These are the activations of a small neural network, seen along a few directions. Each row is one input.
In each table, some parts of the input vary, and every possible input appears once, in random order.
A made-up example of a description, with smaller parts first: ring(8) and (point or line(11) or (values(3) and line(4))).
Shared parts are said once, and a part with two or three values counts as separate values.
(in the rows, 128 means zero)

Other details of the inputs vary at random and push rows far along two fixed directions, the same in every table; ignore that.

Rows:
r1: [207  72  39 183 163 146 187  61 169 132  94]
r2: [170 132 161 132 128 151  95 137 156 152  94]
r3: [146 140  95 109 102 132 139 129 113 113 111]
r4: [ 49 117 171  99 124 151 174 135  78  73 181]
r5: [117 148 121  76 124  89 110 160 166 126 118]
r6: [ 97 125 125 107 107  92  73 146 135 145 105]
r7: [ 48 115 177  95 138 141 152 141  67 103 184]
r8: [114 151 129  96 152  77  97 155 149 159 129]
r9: [124 120 124 178 108 116 115 146 160 130  99]
r10: [ 81 120 182 102 153 120 126 133  78 128 155]
r11: [156 148 118 126 147  80 110 149 181 159 100]
r12: [ 30 140 139 113  96 123 126 150 103  83 157]
r13: [126  69  39 188 149 187 248  69 133  83 162]
r14: [ 80 100  73 242 121 153 236  76 155  89 145]
r15: [ 94 137 138  79 139 140 108 157  82  79 157]
r16: [ 75 144 171 110 146 156 119 119  96 135 163]
r17: [152 155 116 147 130 124 133 132 103 134 118]
r18: [160 128  85 120 115 126 135 122 120 147 108]
r19: [163 114 133  95 126 140  94 107 156 166  91]
r20: [111 145 123  78 136  85  97 165 153 153 128]
r21: [122 127 127 198 101 178 196 105 124  96 185]
r22: [186 101 161 131 134 118 108 145 152 147  81]
r23: [188 131 130 118 113 106  83  97 141 172 109]
r24: [159 150 123 151 117 135 126 160 112 131 117]
r25: [ 94 119 111 153 122 102 117 116 137 140 116]
r26: [185  97  72 157  82 156 191  59 173 113 118]
r27: [180 107 158 123 147 104 107 121 142 152  80]
r28: [181 125 134 129 152 131  85 164 128 126 102]
r29: [155 143 166 117 141 135  85 121 140 156 100]
r30: [ 73 142 151 112 102 151 137 121  78 112 203]
r31: [125 142 124 151 138 112 143 169 171 133 134]
r32: [162 147 108 117 131 105 101 128 106 161 105]
r33: [158 133 132 123 167 123  91 140 109 121 117]
r34: [ 72 171 185 133 116 144 121 133  67 105 207]
r35: [141 126 139  93 115 151 117 109 150 126 104]
Each input here is: line(5) and (values(2) or ring(5)).
The inputs of r18 and r32 match in every part but the line(5) part. If r20 is changed in the same way as r18 into r32, which row does it become? -> r8

Rows:
r36: [204 115 111 116 128 103  79 126 142 149  76]
r37: [112 155 135  72 119 112  90 160 111 126 130]
r38: [ 57 141 127 149 144 161 186 120  65  85 215]
r39: [119 150 160 123 129 111  81 167  98 134 120]
r40: [ 88 135 182 105 122 156 104 134  68 108 158]
r41: [102 142 134  80 125 111  82 158 101 122 122]
r42: [162 113  79 201 120 153 209 100 160 121 123]
r43: [112 130 128  81 142 113 108 153 123 127 124]
r44: [144 146 139 104 123 120 102 148 106 125 143]
r45: [111 142 116  87 134 113 101 138 116 137 127]
r46: [ 59 133 158 145 115 195 198 109  73  79 212]
r47: [ 28 141 140 146 106 148 196 128 102  82 204]
r48: [193 135 118 135 135  97  87 131 152 176  74]
r49: [192  78  61 183 145 149 211  77 173 119 109]
r50: [106  99  97 167 109 131 180  99 151 112 129]
r51: [121 149 168 113 148 108  92 172 109 139 124]
r52: [168 118 115 110 115  81  87 115 174 175  77]
r53: [188 136 123 128 116 108  82 138 184 160  79]
r54: [182 121 129 125 142 102  85 139 184 160  74]
r55: [157  81 106 171 135 182 214  65 149 112 128]
r56: [170  94  55 212 132 153 205  65 199 134 107]
r57: [108 148 159 120 128 115  73 162 122 128 123]
r58: [ 89 144 179  99 131 154 111 123  72 125 169]
r59: [102 126 153 101 130  97 109 146 138 136 124]
The inputs of r46 and r58 match in every part but one. If r44 is changed in the same way as r46 into r58, which row does it become? -> r38
What is each input in this table made of? -> values(4) and (point or ring(5))
Change only the values(4) part in r52. List by row number the other rows that result. -> r47, r50, r59
Change only the values(4) part in r54. List by row number the other rows that result. -> r53, r56, r57

Rows:
r60: [114 122 135 133 130 154 147 122  98 106 145]
r61: [ 69 153 183  92 145 141 112 165  63 106 185]
r62: [ 79 130 126 131 134 125 141 132 122 117 148]
r63: [123 129 146 156 127 153 145 119 113 122 145]
r64: [163  94  88 166 125 152 182  73 142 127 116]
r65: [103 130 116 128 137 118 136 132 135 124 135]
r66: [110 120  94 151 128 125 170 113 137 118 139]
r67: [109 119 106 147 138 131 172 129 143 114 143]
r68: [149 104  87 157 118 129 167 107 170 126 100]
r69: [ 60 179 180 105 139 107  85 194  84 121 172]
r70: [139 131 146 110 118 132 115 117 117 135 131]
r71: [147 135 154 138 124 138 114 127 125 135 128]
r72: [165 147 180  53 135  90   8 159 113 172  84]
r73: [ 95 144 145 111 118 119 116 153 123 115 139]
r74: [174 108  99 152 112 152 159  89 151 128 114]
r75: [ 96 126 118 138 126 128 148 135 123 108 137]
r76: [106 152 165  91 136 136 101 160  78 115 155]
r77: [231 131 107  81 125  56  36 142 189 198  31]
r78: [143 121 111 140 126 148 145 111 116 118 135]
r79: [142 119 128 166 133 150 149 110 122 125 131]
r80: [ 66 167 166  83 133 109  89 188  85 112 162]
r81: [141 127 143 111 121 130 112 117 115 139 124]
r82: [148 111 123 134 129 146 142  99 138 135 118]
r83: [ 83 149 200  79 134 130  79 163  73 123 159]
r84: [ 88 132 113 141 120 128 146 133 118 110 149]
r85: [221 129 152  70 124  92  27 131 164 187  51]
r86: [ 71 142 139 123 117 125 143 136 114 112 165]
r87: [154 118 116 121 137 100 108 137 159 144  94]
r88: [164  99  88 167 115 161 180  81 146 123 119]
r89: [159 124 107 133 127 144 142 115 126 128 127]
r90: [175 103 104 151 118 154 165  92 154 123 108]
r91: [160 116 120 124 139 133 124 109 135 138 111]
r92: [137 111  81 199 133 138 195 105 165 119 126]
r93: [124 129  90 144 123 127 158 127 143 120 134]
r94: [149 108  90 160 132 157 194  86 132 119 140]
r95: [159 110 102 148 121 148 147  98 131 126 117]
r96: [119 125  92 149 123 126 154 124 139 116 133]
r97: [123 128 116 169 120 130 157 122 157 126 131]
r98: [ 46 160 170  94 121 112 102 164  83 117 172]
r99: [ 46 156 169  96 130 118 104 163  94 117 168]
r100: [226 124 159  72 125  90  26 138 164 184  48]
r101: [123 120 129 122 133 108 114 139 141 134 113]
r102: [117 125 117 131 123 123 140 120 156 131 126]
r103: [159 133 152  82 126  79  46 160 155 168  74]
r104: [120 125 102 147 110 131 156 118 151 119 133]
r105: [135 110 110 146 123 125 156 115 168 127 116]
r106: [ 72 154 168  97 144 146 121 150  71 110 183]
r107: [ 70 143 136 122 132 126 137 156 100  98 161]
r108: [ 71 152 169 100 135 138 117 146  59 107 183]
r109: [119 122 138 131 124 155 147 119 107 110 142]
r110: [169  97  87 164 132 158 183  90 144 114 115]
r111: [171 106  97 188 136 156 181  91 147 125 120]
r112: [107 128 118 170 130 128 153 130 136 122 136]
r113: [ 26 169 173  96 118 123 103 177  69 102 190]
r114: [232 143 151  92 136  87  25 153 152 189  54]
r115: [154 100 119 145 136 146 151 101 135 127 116]
r116: [112 125  98 143 138 128 165 120 148 123 137]
r117: [110 124 147 124 142 146 138 130  99 111 154]
r118: [142 109  90 193 122 136 183 102 173 129 115]
r119: [197 132 128  79 121  58  26 147 166 188  45]
The inputs of r96 and r93 match in every part but one. If r65 is changed in the same way as r96 into r93, which row does it become? -> r116
The inputs of r119 and r98 match in every part but one. If r112 is changed in the same way as r119 into r98, which row does it become? -> r118
What is each input in this table made of? -> values(2) and line(5) and (point or ring(5))
List by row number the other rows that have the line(5) part and the values(2) part in common with r63. -> r81, r82, r83, r88, r109
Change only the line(5) part in r72. List by row number the other rows that result. -> r82, r85, r91, r106
Change only the values(2) part in r103. List by row number the other rows that result. -> r83
A walk changes only the ring(5) part. It starts at r100 and steps to r90. List the rest of the walk in order. -> r74, r70, r85
